Each row below holds a small network's activations on one input, seen along a few directions.
In each table, some parts of the input vary, and every possible input appears once, in random order.
A made-up example of a description, with smaller parts first: one of 2 separate values, together with either a single point or one of 9 places along a line or (one of 4 places along a line, together with one of 5 places around a ring).
Shared parts are said once, and a part with two or three values counts as separate values.
In the rows, 128 means zero.

Other details of the inputs vary at random and push rows far along three fixed directions, the same in every table; ignore that.

Rows:
r1: [ 82  90  82  98  90  91 108 143 120 107  85 139 179]
r2: [188 186  79 147 121 129 140 131  55 185  92 129 168]
r3: [ 91  95 114  97 138 127 133  68 191 169 147 139  91]
r4: [135 107 178  87 138 161 124 130 177  81 174 129  86]
r5: [107 107  63 119  87 128 117 142  83 139  84 138 151]
r6: [123 113 181 115 150 168 128 171 123  83 158  81 119]
r7: [115 118 178 144 147 167 128 168 127  55 161 114 116]
r8: [113 151  67  99  82  86  99 171 119 127 100 167 129]
r9: [126 139 124 133 146 107 155  62 172 166 149 164  76]
r10: [ 98  89 135  82  71 147  99 209  65  65 101 124 202]
r11: [181 204 161 188 156 115 194  48 112 209 135 134 145]
r12: [124  95 164 123 119 159 115 119 153  68 139 114  81]
r13: [143 117 129  94  97 162 105 237  56  90 123 127 188]
r14: [149 122 108  91  83 174 104 212  49  81 108 113 179]
r15: [126 142 155 148 169 141 167 112 139 144 158  94 109]
r16: [144 130 149 144 130 155 136  89 130 137 134 110  96]
r17: [118  99 101 117 139 116 135  65 193 137 127 102  86]
r18: [ 93 104 170 140 151 157 138 140 140 104 149 101 103]
r19: [207 202 159 142 108 151 132 197  10 126 103 136 222]
r20: [109 104 121 104 147 102 115  72 190 150 138 144  72]
r21: [103 102 150 108 130 148 127  98 157 135 155 150  88]
r22: [112 100 169 108 132 125 128  88 162 129 136  96 129]
r23: [ 59 106  56 123 102  91  64 175 138  92 104 122 147]
r24: [ 69  87  31  79 100  80 106 125 147 153  89 172 132]
r25: [ 87  93 128 111 136 117 111  63 178 170 138 146  73]
r26: [114  93  83  88  75 149 104 201  85  56  99 131 162]
r27: [120 111 155 129 159 141 125 142 151  83 159  92 114]
r28: [120 119 185 146 150 165 113 168 131  59 153 110 111]
r29: [ 81  93 130 131 170 110 120  90 179 160 124  88  86]
r30: [139 125 127 147 160  97 134  85 172 164 137 127  99]
r31: [163 223  72 175 114  62 145 100 121 197  80 154 180]
r32: [ 96  82 134 123 153 110 117  79 185 169 136 109  88]
r33: [113  83 186 112 135 167 136 135 159  96 175 106 102]
r34: [124 114 177 126 142 171 129 187 120  39 172 101 129]
r35: [ 97 115  49 140 114  73 127 126 120 171  94 165 145]
r36: [108 121  28 122 107  97 137  93 113 195  82 129 148]
r37: [186 212 150 194 159 101 194  47 129 192 132 147 141]
r38: [ 83  78  30 101 101  81  88 114 140 143  64 131 127]
r39: [123 134 122 159 180 102 132  87 169 156 131 106 103]
r40: [ 49  72  75 109  94  74  87  99 131 164  60 136 156]
r41: [160 196  81 175 125  70 147  95  85 203  72 165 185]
r42: [135 125 169 151 145 142 135 114 138 152 149 126 104]
r43: [135 181  73 176 150  97 146 132  76 214  81 137 159]
r44: [182 190 111 163 116 138 159 185  31 170 118 162 190]
r45: [127 124  99 105  97 103 110 168  90 106  87 135 197]
r46: [135 131 176 128 108 145 103 183 152  53 169 119 107]
r47: [124  99 183  83 138 178 117 122 171 103 176 120  95]
r48: [202 208 122 192 155 127 198  54 125 185 139 139 105]
r49: [107 116  78  98  56 132  80 215 103  51  86 132 146]
r50: [241 219 220 188 151 178 170 173  67 104 180 145 138]
r51: [133  92 181 111 144 151 126 139 172  76 174 106  99]
r52: [132 111 184 123 132 130 114 116 153  87 130 114 131]
r53: [246 229 213 150 159 196 164 146  70 142 184 145 135]
r54: [ 99  88 116 127 145 102 143  84 194 140 150 124  95]
r55: [164 154 178 129 135 150 135 127 125 109 162 157  92]
Each input here is: one of 5 separate values, together with either a single point or (one of 2 separate values, together with one of 5 places around a ring).
The inputs of r26 and r34 match in every part but the choice among 5 separate values. If r36 is changed in the same way as r26 into r34, which row does it become?
> r15
Change only the choice among 5 separate values in r50. List by row number the other rows that result.
> r12, r28, r41, r55
Change only the choice among 2 separate values in r16. List by row number the other rows that result.
> r12
Change only the place on the ring of 5 in r40. List by row number the other rows that result.
> r10, r11, r19, r22
Change only the choice among 5 separate values in r51. List by row number the other rows that result.
> r4, r17, r27, r45

Rows:
r56: [170 162 162 129 105 142 138 117 122 116 121 150 114]
r57: [165 147 160 124 114 143 129 138 102 109 124 124 165]
r58: [167 137 209 152 134 201 147 151 117  62 167  77 119]
r59: [175 169  94 157 149 114 157  86 113 195 106 109 149]
r60: [157 142 203 118 137 206 130 157 128  79 195 144  83]
r61: [143 142 127  95 111 163 106 167  97 125 139 159 124]
r62: [ 91  57 148  80 125 156 126 110 189  73 164 138  78]
r63: [120 136 127 135 106 122  98 207  64  77 101 146 182]
r64: [ 85 109 105 134 127  80 137  35 200 176 113 112 112]
r65: [141 140 143 130 128 160 145 181  78 125 139 113 157]
r66: [145 192 120 172 150  89 160 101 135 177 126 136 148]
r67: [170 174 128 156 168 125 178  97 113 209 140 117 138]
r68: [ 99 114  31 126 100  77 111 145 133 142 101 164 127]
r69: [ 96  58 139  96 119 127 112 125 209  57 161 126  73]
r70: [168 153 187 138 159 138 157  98 125 160 159 133 131]
r71: [127  99 180 140 175 151 148  78 164 149 161  95  79]
r72: [ 54  64 139 115 131 140  95 168 156  53 131  89 105]
r73: [ 60  96  69 119 133  52 107  86 187 171  96 132 132]
r74: [138 121 102  71  90 156 106 195  73  99 117 168 161]
r75: [ 56  72 158 116 119 123  94 147 169  59 134 113 111]
r76: [ 89 107  60  90 108  87 101  67 174 177 100 138  85]
r77: [162 158 188 139 154 139 162 102 132 159 164 129 132]
r78: [107 104 114 119 111 139 119 139 131 109 115  92 141]
r79: [179 142 199  96 119 185 138 134 134  63 173 121  96]
r80: [ 89 123  31 116 117  80 102 180  95 149  72 129 183]
r81: [ 64  44 126  77 107 159  98 145 169  61 151 147  85]
r82: [169 150 204 144 148 174 128 141 165  85 207 127  62]
r83: [106 105 141 107 118 131 115 104 156 140 121 165  94]
r84: [132 132 129 130 112 165 131 215  42 107 120 122 173]
r85: [ 99 107  10  87  83  66  85 167 114 149  74 168 159]
r86: [101 100 101 157 151 104 138  38 181 174 109  88  91]
r87: [169 181  84 151 124 110 169  85 122 167 124 152 114]
r88: [106 112  91 142 137 116 134 126  96 174 102 122 139]
r89: [163 168 131 154 147 110 151 105  85 193 120 152 157]
r90: [133 133 106 127 120 139  97 228  51  78  97 123 179]
r91: [ 86  99 120 129 135  90  98 118 154 121 109 132 128]
r92: [ 88  94  73  88  96 102  67 165 145 123 114 148 110]
r93: [143 117 156 122 146 129 164  38 212 115 168 117  55]
r94: [114  91 132 114 148 136 128 121 135 150 132 108 122]
r95: [139 141 105 120 121 139 105 225  60  87 105 122 185]
r96: [167 188 130 166 164  92 154  94 133 180 129 140 147]
r97: [158 186 118 190 175 110 159 107 111 169 124 113 127]
r98: [ 72  50 164 102  99 142  85 126 159  52 122 105 116]
r99: [ 80  85  85 121 119  76 108  55 171 167  86 124 124]
r100: [139 185  77 163 147 100 150 147  97 168 107 120 163]
r101: [164 163 157 152 119 125 130 143 133 123 131 162 111]
r102: [161 163 169 159 121 145 151 113 114 114 137 117 147]
r103: [160 144 130 125 117 156 133 166  88 109 119 101 166]
r104: [155 168 134 164 143 113 156 107  84 185 122 150 154]
r105: [119 131  93 122 110  94 124 104 130 159  95 130 164]
r106: [139 107 174 146 161 152 141  64 177 126 148  77  82]
r107: [147 156 175 154 139 146 156 129  99 140 151 136 142]
r108: [146 157 173 140 133 143 154 133 110 143 153 134 150]
r109: [139 141 102  96  80 152 100 193  78  85 117 150 139]
What do these inputs look like to the network?
> one of 3 separate values, together with either a single point or one of 5 places around a ring or (one of 2 separate values, together with one of 6 places around a ring)
The inputs of r56 and r83 match in every part but the choice among 3 separate values. If r93 is changed in the same way as r56 into r83, which row does it become?
> r62
Change only the place on the ring of 6 in r99. List by row number the other rows that result.
> r57, r64, r98, r102, r105
Change only the choice among 2 separate values in r71. List by row number the other rows that result.
> r89
Change only the choice among 3 separate values in r80. List by row number the other rows that result.
> r67, r103
